These are the activations of a small neural network, seen along a few directions. Each row is one input.
Each table varies a few parts of the input and shows all the possible inputs, shuffled.
Descriptions start from the smaller parts, as in this example, which fits no table here: one of 6 places along a line, together with either a single point or one of 11 places along a line or (one of 3 separate values, together with one of 8 places around a ring).
Shared parts are said once, and a part with two or three values counts as separate values.
(in the rows, 128 means zero)

Table:
R1: [156 123  77 133 149 163  82  97  83  83  97 151 109  86 107 121 124 131]
R2: [ 72 124 115  75 123 151 168 144 193 124  82 139 108 106 172 164  94  99]
R3: [115 201 179 137 167 115 116 153 175 138 156  98 116 182 144  73 119 105]
R4: [ 80  72 115  96 160 129 203 150 144  83 101 136 111  99 170 164 131  97]
R5: [152 192 204 106 181  89 101 152 151 124 146 107 110 181 133  95 122  94]
R6: [130 155 170 153 194  85 148 156 121  98 176  94 115 180 158  83 158  91]
R7: [ 56 116 101 100 125 146 185 138 178  91 104 132 131  99 179 158 126 103]
R8: [145  98  91 101  90 138  87  82 105 137  83 149 149  93  83 154  85 164]
R9: [ 94  94  64 169  94 152 108  82 112 146 113 142 161  79 122 149 120 177]
R10: [134 164  70 155 125 189  76  92 128 119  85 152 134  74 125  99  95 132]
R11: [165 213 122 149 165 172  90 127 148 122 145 174 116 131 158  78 124 153]
R12: [105 143 157 156  96 106 130 158 165 157 133  77 143 169  99 137  91 100]
R13: [119  89 152  97  37 115 154 140 155 233 160 119 146 132 102 126 125 162]
R14: [163 156 102 121 138 174  68  82 101 100  77 155 120  82 105 121  95 131]
R15: [100 192 167 169 183 105 130 144 156 131 184 103 125 170 160  93 152 100]
R16: [144 109  78 176 146 165 106  86  83  76  99 144 119  84 143 110 139 130]
R17: [104  77 141 123  49 110 170 127 142 213 188 111 156 125 115 139 158 163]
R18: [117 153  65 181 133 183  87  84 110 100 110 139 141  64 144 111 130 138]
R19: [150 203 107 174 170 166 105 118 136  97 169 166 135 124 168  84 160 150]
R20: [144 163 180 116 189  86 124 167 129  99 156 102 110 192 130  85 156  92]
R21: [137 124 183 125 118  84 116 152 148 151 129  90 131 171  78 166  95  87]
R22: [112 113  73 136  76 157  94  92 118 165  88 142 149  90 119 146  88 174]
R23: [136  76  76 117  99 130 101 100  71 128  92 143 133 102  99 163 123 166]
R24: [ 97  94 123  50 149 127 183 157 140  84  82 126 102 110 149 174 131 100]
R25: [126  60  71 158 102 132 127  89  76 117 100 136 146  94 124 146 131 167]
R26: [129  44 147 111  69  94 196 132 105 194 180 107 138 138 107 139 165 158]
R27: [197 203 156 115 167 159  87 118 128  93 124 176 109 146 140  86 132 153]
R28: [ 90 127 148 187 114  97 142 145 152 153 165  78 142 158 117 164 123  98]
R29: [128 108 165 137 124  79 138 172 111 127 134  85 131 179  85 157 130  91]
R30: [154  79 175  65  47  96 148 133 136 210 141 126 149 143  80 138 136 147]
R31: [111 119 133  39 135 127 162 144 175  99  62 133 114 101 144 172 100  91]
R32: [117  88 157 178 139  78 156 159 112 139 160  79 125 161 117 169 130  88]
R33: [172 167 127 174 196 143 120 127  92  88 162 184 105 133 173  94 164 145]
R34: [190 181 132 128 174 145 100 136  99  72 137 174 106 150 149  84 164 148]
R35: [142  61 155  73  57  93 172 148 101 190 155 113 141 150  82 136 165 156]
Question: What do these inputs look like to the network?
Answer: one of 5 places around a ring, together with either a single point or one of 6 places around a ring
Question: Changing only the place on the ring of 5 turns R34 into R19. The same change can be made to R29. Which row results?
Answer: R28

Table:
R36: [102 147  73 148 135 189 112 102 143 104  95 154 121  74 161 139 103 136]
R37: [ 85 120 154 125 124  98 161 155 159 149 150  81 128 149 146 152 130  92]
R38: [161 157 168 141 137 116 131 139 126 141 174 132 127 167 123  83 156 138]
R39: [121 140 141 163 168 114 156 156 132 113 173 123 118 153 159 112 163 111]
R40: [157  75 100 120  94 130 118 103  81 148 121 148 135 104  93 125 139 170]
R41: [123  90 147 101  67 104 138 133 134 184 129 110 144 138  83 153 110 144]
R42: [123  60  78 143 116 132 150 113  84 116 119 136 132  91 129 149 151 138]
R43: [ 90  78 131 120  90 105 168 135 137 147 125  95 145 124 123 182 123 112]
R44: [165 184 135 159 169 132  70 117 111 104 134 145 122 145 117  89 122 143]
R45: [129 169 117 181 191 145 108 115 115  62 128 128 118 125 148 105 135 101]
R46: [125 142 179 104  96 100 130 141 155 177 156  91 135 161 104 127 125 120]
R47: [142 141 152  34 172 123 139 156 154  83  70 154 101 135 145 139 109  93]
R48: [140 162  90 126 106 177  83  98 133 135  90 167 137  98 133 108  97 168]
Question: What do these inputs look like to the network?
Answer: either a single point or (one of 2 separate values, together with one of 6 places around a ring)
Question: Which other rows does R39 become when the place on the ring of 6 takes its other values? List them by row number.
Answer: R36, R37, R42, R43, R45
Question: Which other rows does R38 become when the choice among 2 separate values takes its other values? List them by row number.
Answer: R39

Table:
R49: [104 119 180  31  39  90 133 159 192 209 106  92 141 150  92 167  76 103]
R50: [ 96  96 108  26  92 140 130 122 163 119  49 147 132  98 130 206  79 127]
R51: [198 189 110 113 144 179  52  76 101 128 113 183 124 106  89  43 121 190]
R52: [188 189 196  58 115 105  74 167 164 156 129 134 118 171  71 120  91 121]
R53: [132 182  99 230 173 130 105 121  97  91 188 130 131 157 157  56 177 149]
R54: [ 67  55 113 116 180 103 196 132 121  81 122 104 124 101 183 203 152  88]
R55: [106  40  51 154  60 162 154  91 104 145 139 129 138  66 118 184 142 171]
R56: [ 84 115  46 234 178 149 120 115  85  81 138 149 127  74 146 122 144 110]
R57: [ 79  37  53 165 122 107 180 133  86 113 143 128 146  85 149 175 169 134]
R58: [230 134 165  88  89 125  61 115  81 168 138 148 120 145  44  79 121 180]
R59: [172 137 163 197  89 121 109 122  89 180 198 133 143 167  67 110 146 187]
R60: [166 121  51 121 133 192  58  60  87 114  52 185 115  49 110 109  97 158]
R61: [145  40  79  58  64 157 118  69  85 126  52 163 143  76 107 162 113 190]
R62: [ 81  58 132 180  79  59 189 163 129 201 190  65 165 152 108 139 171 122]
R63: [ 76  86 178 132 121  57 213 170 158 163 168  33 129 166 138 161 156  73]
R64: [123 177  82  92 145 193  76 120 160  83  36 140 119  93 132 145  63 102]
R65: [ 95 109 193  54 101  80 215 186 201 177 118  84 127 173 139 153 108  76]
R66: [166 238 146  79 158 164  55 129 175 113 100 146 127 139 141  81  95 133]
R67: [139 230 187 100 203 137 121 148 170  70 111 161 104 166 199  74 124 123]
R68: [ 87  91 131  43 138 125 206 155 151  80  58 141 119 119 190 195 109 103]
R69: [159 194  99 214 117 173  82  86  96 135 178 142 129 127 140  68 146 188]
R70: [122 127  42 224 107 196 103  76  97 103 119 142 125  63 129 126 116 158]
R71: [ 89 139  95 180 221 148 136 126 123  46 114 127 113  84 186 141 143  47]
R72: [164 123 145 208 147  78 126 160  96 149 213 113 141 188  94  93 182 130]
R73: [ 94 168 110 106 192 177 145 150 156  49  63 159  93  98 175 139  95  71]
R74: [132  66 158  64  20 111 128  98 115 217 113 115 158 138  51 130 104 166]
R75: [169 175 230  78 173  80 147 183 165 126 139 149 108 201 140 110 118 106]
R76: [126 195 166 177 227 121 111 118 132  61 168 114 113 171 210  82 167 106]
R77: [147 145 199 152 195  71 134 166 122 123 204 101  96 188 125 119 168  75]
R78: [108  65 134 163  16 112 164 124 140 231 184  80 171 129  82 149 146 153]
Question: Changing only one part turns R76 into R54. The same change can be made to R67. Which row results?
Answer: R68
Question: What do these inputs look like to the network?
Answer: one of 5 places around a ring, together with one of 6 places around a ring
Question: Which other rows does R56 become when the place on the ring of 6 takes its other values? List them by row number.
Answer: R60, R64, R70, R71, R73
